Each row below holds a small network's activations on one input, seen along a few directions.
In each table, some parts of the input vary, and every possible input appears once, in random order.
Descriptions start from the smaller parts, as in this example, which fits no table here: one of 2 separate values, together with either a single point or one of 11 places along a line or (one of 4 places along a line, together with one of 5 places around a ring).
Shared parts are said once, and a part with two or three values counts as separate values.
(in the rows, 128 means zero)

Other details of the inputs vary at random and push rows far along three fixed directions, the same in every table; ignore that.

Rows:
R1: [148 115 170 118 125  94 186 158 163  85 148 140]
R2: [ 94 121 125 146 106 134 103 142 113 147 121 120]
R3: [117 108 122 132 140 125 162 120 122 153 140 165]
R4: [ 94 121 129 128 102 119  89 114 118 148 125 124]
R5: [176 127 100 146 190 137 128 105 124 128 112 113]
R6: [140 148 169 131 127 111 183 147 163  80 164 147]
R7: [173 138 132 129 182 162 140 116 124 137 105  93]
R8: [186 132 117 123 172 135 139 107  99 132 111  96]
R9: [101 140 109 146 107 133  97 148 120 140 131 129]
R10: [114 139 107 128  93 125  99 144 114 135 118 135]
R11: [ 91 141 102 113 133 126 187 121 131 165 151 149]
R12: [118 117 128 114 132 126 162 112 138 170 154 156]
R13: [143 121 174 128 127  88 186 154 148  81 145 142]
R14: [115 136 110 137 144 128 158 123 131 159 163 169]
R15: [100 115 119 122 111 146  90 128 129 129 108 139]
R16: [167 110 121 141 190 144 132 103 136 144 117  92]
R17: [100 132  95 108 129 124 189 123 127 155 137 157]
R18: [134 119 126 106 117 124 170 123 128 162 136 154]
R19: [103 100 114 126 104 130  93 129 132 141 116 132]
R20: [123 139 183 115  99 105 108 146 160  65 127 108]
R21: [ 95 129 126 131 109 156  99 144 124 139 116 125]
R22: [108 130 107 138 100 150 100 138 121 125 112 135]
R23: [ 94 132 112 139 106 146  87 118 130 135 129 136]
R24: [144 108 170 113 132  86 176 135 173  83 154 149]
R25: [117 141 115 139 135 155 168 131 128 154 151 162]
R26: [107 126 130 115  87 125  97 127 126 154 122 115]
R27: [103 136 122 127  97 130 100 146 101 141 135 119]
R28: [ 98 115 121 136 103 139 102 146 127 151 123 118]
R29: [108 149 122 122  86 140  92 118 123 139 124 126]
R30: [110 131 106 123  99 116  85 121 123 133 123 141]
R31: [109 117 128 136 143 127 161 118 125 162 153 158]
R32: [101 140 112 128 102 118  83 120 126 142 136 133]
R33: [127 134 105 137 136 133 168 144 121 150 144 168]
R34: [130 127 166 126  98  89 116 168 136  52 134 111]
R35: [180 129 157 140 149 108  72 113 162  26  91  63]
R36: [163 123 125 133 136 127  73 106 105 119  73  63]
R37: [ 98 139 117 126  97 139  84 108 129 138 129 135]
R38: [113 132 128 106  92 140  96 128 121 133 102 130]
R39: [124 123 114 131 137 136 170 147 106 145 148 160]
R40: [122 123 122 122 138 154 167 141 127 146 129 162]
R41: [168 131 116 150 189 150 138 126 105 133 123  90]
R42: [122 126 108 129 136 145 160 114 133 144 143 176]
R43: [173 130 130 144 179 139 144 112 110 147 109  86]
R44: [127 138 176 122  97  83 109 152 141  60 146 102]
R45: [103 113 123 123  99 117  92 116 115 139 113 132]
R46: [112 124 119 130 146 131 160 126 115 154 167 160]
R47: [138 141 161 124  93  79 108 151 154  55 130 117]
R48: [176 133 134 134 175 131 140  98 112 146 110  86]
R49: [184 152 115 134 177 133 134 103 119 143 120  94]
R50: [106 148 113 133  96 127  97 143 117 145 131 127]
R51: [179 130 125 124 177 159 141 118 121 129  93 101]
R52: [178 122 113 127 184 133 131  99 107 129 117 104]
R53: [120 113 160 134 114  89 105 154 146  47 140 120]
R54: [109 125 128 122 146 151 159 121 137 156 147 164]
R55: [164 137 109 140 136 154  71 115 115 108  75  73]
R56: [134 130 172 121 141  85 173 137 151  80 179 145]
R57: [ 95 130 130 114 105 143  86 117 130 142 119 131]
R58: [188 142 114 127 167 150 140  95 121 129 103 105]
R59: [103 113 119 141 104 131 105 143 110 138 109 127]
R60: [142 108 165 130 134 100 183 163 166  81 148 141]
R61: [104 121 123 110 102 140  88 119 128 133 107 138]
R62: [122 125 129 119 125 134 173 136 129 173 149 149]
Description of these inputs: one of 2 separate values, together with either a single point or (one of 5 places around a ring, together with one of 6 places around a ring).
- Changing only the choice among 2 separate values turns R31 into R3. The same change can be made to R20. Which row results? => R38
- Changing only the choice among 2 separate values turns R7 into R51. The same change can be made to R26. Which row results? => R18
- Change only the choice among 2 separate values in R53. List by row number the other rows that result. => R46
- A walk changes only the place on the ring of 6. It starts at R37 and steps to R32. List the rest of the walk in order. => R56, R4, R12, R57
- Change only the place on the ring of 6 in R45. List by row number the other rows that result. => R24, R30, R35, R52, R61
- Change only the place on the ring of 5 in R23. List by row number the other rows that result. => R6, R25, R29, R37

Rows:
R63: [153 142  96 120 184 146 230 110 120 173 151 166]
R64: [136 133 120 119 125 147 118 113 126 151 109 116]
R65: [139 120 152 145 144 114 113 147 136  81 124  90]
R66: [152 126 158 144 136 100 114 149 143  76 123  80]
R67: [140 135 129 129 127 142 121 133 126 134 109 107]
R68: [131 119 140 128 143 119 106 112 138 112 124 106]
R69: [127 123 177 106 119  90 230 145 171 110 180 187]
R70: [ 77 128 143 119  78 131 129 158 135 125 140 160]
R71: [116 131  80 128 137 166 107  96 109 188 120 148]
R72: [135 141 123 137 135 132 113 121 123 137 125 106]
R73: [146 128 134 121 131 108 107 110 126 113 122 109]
R74: [150 122 137 116 125 118 115 119 126 111 108 110]
R75: [ 83 111 133 116  77 118 122 142 145 123 137 173]
R76: [ 92 123 138 111  68 109 130 155 121 127 137 162]
R77: [129 125 102 127 138 126 123 120 118 132 109 109]
R78: [168 145 126 126 178 127 211 113 121 148 163 158]
R79: [138 115 151 133 138 125 117 141 137  94 110  99]
R80: [134 120 145 142 146 115 108 128 135  97 126  97]
R81: [ 79 118 130 121  84 108 114 133 145 124 151 172]
R82: [134 113 142 123 135 130 114 121 137 112 110 108]
R83: [149 129 140 134 134 103 109 126 124  97 124 100]
R84: [122 127  88 133 133 172 118 122 107 174 106 142]
R85: [123 126 116 120 132 160 116 112 120 155 110 125]
R86: [118 132  83 141 140 162 110 110 105 176 123 140]
R87: [182 125 169 127 178 106 222 139 158  99 149 131]
R88: [143 126 143 127 135 107 107 114 144 110 123  97]
R89: [141 139 130 141 134 131 117 139 125 121 123  98]
R90: [ 93 134 139 104  66 116 126 140 131 124 139 166]
R91: [123 131  90 145 139 161 114 129 106 161 120 133]
R92: [144 141 121 134 130 130 116 136 109 122 122 110]
R93: [155 128 148 137 133 101 114 145 126  80 122  93]
R94: [ 89 140 136 109  73 106 119 133 132 126 153 165]
R95: [133 139 118 124 132 137 110 106 127 152 122 115]
R96: [119 125  82 123 130 176 115 104 108 189 106 150]
R97: [121 133 114 125 140 149 108 104 121 153 124 123]
R98: [133 118 115 147 141 133 112 137 122 121 120 117]
R99: [ 72 133 139 128  85 120 120 147 133 125 157 159]
R100: [132 114 113 135 135 144 116 131 123 134 106 126]
R101: [172 139 132 118 171 137 220 125 123 145 147 160]
R102: [147 127 150 141 138 101 110 130 141  93 125  88]
R103: [ 77 119 128 133  86 109 117 146 136 123 154 169]
R104: [128 133 125 142 141 144 116 137 118 126 124 108]
- Changing only one part turns R97 into R68. The same change can be made to R99. Which row results? => R80
- Changing only one part turns R96 into R75. The same change can be made to R90. Which row results? => R74
- Describe the family of inputs behind these rows. => one of 2 separate values, together with either a single point or (one of 4 places along a line, together with one of 5 places around a ring)
- A walk changes only the place on the ring of 5. It starts at R84 and steps to R91. List the rest of the walk in order. => R86, R71, R96
- Change only the choice among 2 separate values in R104. List by row number the other rows that result. => R65
